Each row has a name. Each piece below is followed by the name of the row it came from. Each question is about the rows just above it.

<121>: [138 111  90 148 127 122 126 109 126 127 121 148  74 119 128 119 131]
<110>: [151  87 138 125 138 111  90 148 127 121 126  74 119 128 109 115  96]
<108>: [ 81 177 116 142  99 151 198  84 100 170 156 205 149 147 167 153 143]
The row with [151  87 138 125 138 111  90 148 127 121 126  74 119 128 109 115  96] is => <110>
which: [148 127 121 126  74 119 128 109] => <110>
which: [122 126 109 126] => <121>
The row with [138 111  90 148 127 121 126] is => <110>

<168>: [175 115 167 113 155 117 151]
<20>: [157 144 158 115 147 135 150]
<67>: [182 108 151 118 147 109 141]
<25>: [110 115 100 130 107 112  94]
<8>: [183 122 168 114 156 120 154]
<111>: [161 116 128 123 133 108 124]
<84>: [127 167 155 115 113 117 102]
The row with [115 167 113 155 117] is => <168>
which: [135 150] => <20>

<54>: [101 115 113  97 141 191 115]
<32>: [101 115 113  97 107  90 127]
<19>: [143 191  90 107  97 113 151]
[113  97 107  90] is in which row? => <32>
which: [107  90] => <32>
which: [141 191] => <54>
Where do [107  90 127] appear? => <32>

<132>: [169 123 169 124  99 124  96  88 173 156 124 160 125 129 150 124]
<31>: [104 114 104 112 174 113 179 192 106  93 110  99 112 107  95 110]
<75>: [106  93 108 112 174 113 179 192 106  93 110  99 112 107  94 110]
<116>: [161  84 158  83 160  85 164 173 173 109  79 123  84  83 104  79]
<124>: [115 164 117 165  90 164  84  73 106 151 170 139 165 169 156 170]
<30>: [ 84  83 105 154 132 154 132 133  65 124 156 113 153 150 129 156]
[104 114 104 112 174 113 179 192 106  93 110  99 112 107  95 110] is in which row? => <31>
Which row holds [ 84  83 104]? => <116>

<105>: [ 70  71 106 162]
<3>: [ 70 106 106 144]
<118>: [ 71  70 106 109]
Which row holds [71 70]? => <118>
Where do [ 70 106 109] appear? => <118>

<28>: [126 125 128 127 128 126 126 127 128 125 126 128 153 158  80 167  99 173
 169  98 177 106  75 128 127]
<87>: [ 99 153 158 176 127  74 101  95 100 147 171 166  87  87 153 155 104 101
  82 181  81 184 148 100 101]
<16>: [ 85 155 175 100 132 180 159 163 154 106  84  91 169 167  98  99 153 158
 177  80 173  75 106 157 154]
<83>: [171  90 123  81 179 120 175 187 174  79  75  85  86  89  78  84 106 180
 146 177  79 150  86 176 169]
Which row holds [ 99 153 158 177]? => <16>
The row with [169 167  98  99 153 158 177  80 173  75 106] is => <16>
which: [100 101] => <87>
The row with [ 75 128] is => <28>
which: [159 163 154] => <16>
Which row holds [126 125 128]? => <28>
Which row holds [ 85  86  89  78  84 106 180 146]? => <83>

<71>: [158 135  93 109 110 140 140 136 127 186 138 140 127 101 125 105  90 116
 138 111 123 122 158 146 126 140 144 131 101 112 157 140 120 141 120 109
 137 145 118 128 128 130 121 134 123 134 118 125 137 113 125 133 121 123]
<144>: [115 119 138 131 110 141 140 136 112 119 137 113 117 141 105 135 149 158
 132 160 123 128 158 145 126 125 144 106 113 114 127 140 120 108 120 113
 157 134 129 130 101 130 134 119  98 134 136 125 128 116 153 123 121 127]
<114>: [128 135 111 144  97 148 130 136 111 119 122 140 127 167 125 105 149 116
 138 111 123 122 157 158 126 140 144 106 134 112 142 119 120 142 120 109
 137 132 118 137 126 130 121 132  79 140 118 125 137 113 125 133 117 123]
<7>: [135 135 160 142 110 141 145 136 112 119 138 140 127 153 113 115 149 119
 143 132 123 116 160 146 126 140 178 106 101 112 142 140 120 141 115 109
 137 134 118 156 128 130 121 116  86 137 118 125 137 113 125 133 121 123]
<41>: [135 135  98 131 110 141 101 134 106 119  80 131 126 141 138 105 149 116
 138 111 123 150 135 146 126 140 107 106 159 112 137 107 120 141 123 109
 149 134 126 124 127 135 121 132  98 134 118 125 134 123 154 133 111 123]
<189>: [135 135 111 131 110 141 140 136 112 147 138 140 127 141 125 117 146 116
 138 111 116  93 158 146 126 140 176 106  96 112 147 140 128 160 120 109
 137 134 118 134 128 130 121 134  98 171  94 125 137 113 124 133 121 123]
<86>: [135 135 105 131  92 141 140 136 112 119 133 140 147 153 133 105 149  95
 138 110 123 122 158 146 126 152 144 106 113 112 142 136 120 142 120 105
 137 134 118 130 128 154 121 122  98 134 118 125 167 113 125 138 121 123]
<95>: [135 135  95 104 114 118 140 136 126 150 138 140 148 104 125 105 110 116
 128 111 123 122 158 122 126 140 132 133 101 112 142 140 122 141 123 109
  98 134 118 118 141 130 121 132 181 134 112 125 154 113 125 133 137 123]
<100>: [135 135 105 131  92 141 140 136 112 119 133 140 147 153 133 105 149  95
 138 110 123 122 158 146 126 152 144 106 113 112 142 136 120 142 120 105
 137 134 118 124 128 154 121 122  98 134 118 125 167 113 125 138 121 123]
which: [113 117 141] => <144>
Where do [112 119 138] appear? => <7>

<61>: [146 143 108 189 127  91 131 129 160 163 145 114  86  73 196 146 159]
<34>: [135 127 107 175 117  92 129 135 150 147 142 132  94  99 178 148 152]
<4>: [146 143 108 189 127  91 131 129 160 163 145 114  86  73 118 112 112]
<98>: [184 137 114 140 114 176 204 131 145 142 194 142 144 153 107 163 133]
<60>: [129 128 100 117 160 136 124 118 111 120 128 135  96 100 100 158 128]
<102>: [107 175 114  92 129 135 150 147 142 132  94 128 128 128 128 128 128]
The row with [114  92 129 135 150 147 142] is => <102>
which: [107 175 114  92 129 135 150 147 142 132  94 128 128 128 128 128 128] => <102>
which: [175 114  92 129 135 150] => <102>
The row with [146 143 108 189 127  91 131 129 160 163 145 114  86  73 196 146 159] is => <61>
which: [150 147 142 132  94 128 128 128 128] => <102>
which: [107 175 117  92 129 135 150 147 142 132  94] => <34>
Where do [137 114 140 114 176 204 131 145 142 194] appear? => <98>

<68>: [ 75  68 147  76]
<10>: [ 63 152 125 151]
<163>: [ 78  61 145  66]
<146>: [160 198 107 163]
<112>: [147  56 148  70]
<167>: [ 66 119  68 146]
<113>: [ 78  61 145  95]
<73>: [ 90  56 148 110]
which: [ 90  56 148 110] => <73>
which: [ 78  61 145  95] => <113>
Which row holds [147  76]? => <68>
which: [119  68] => <167>

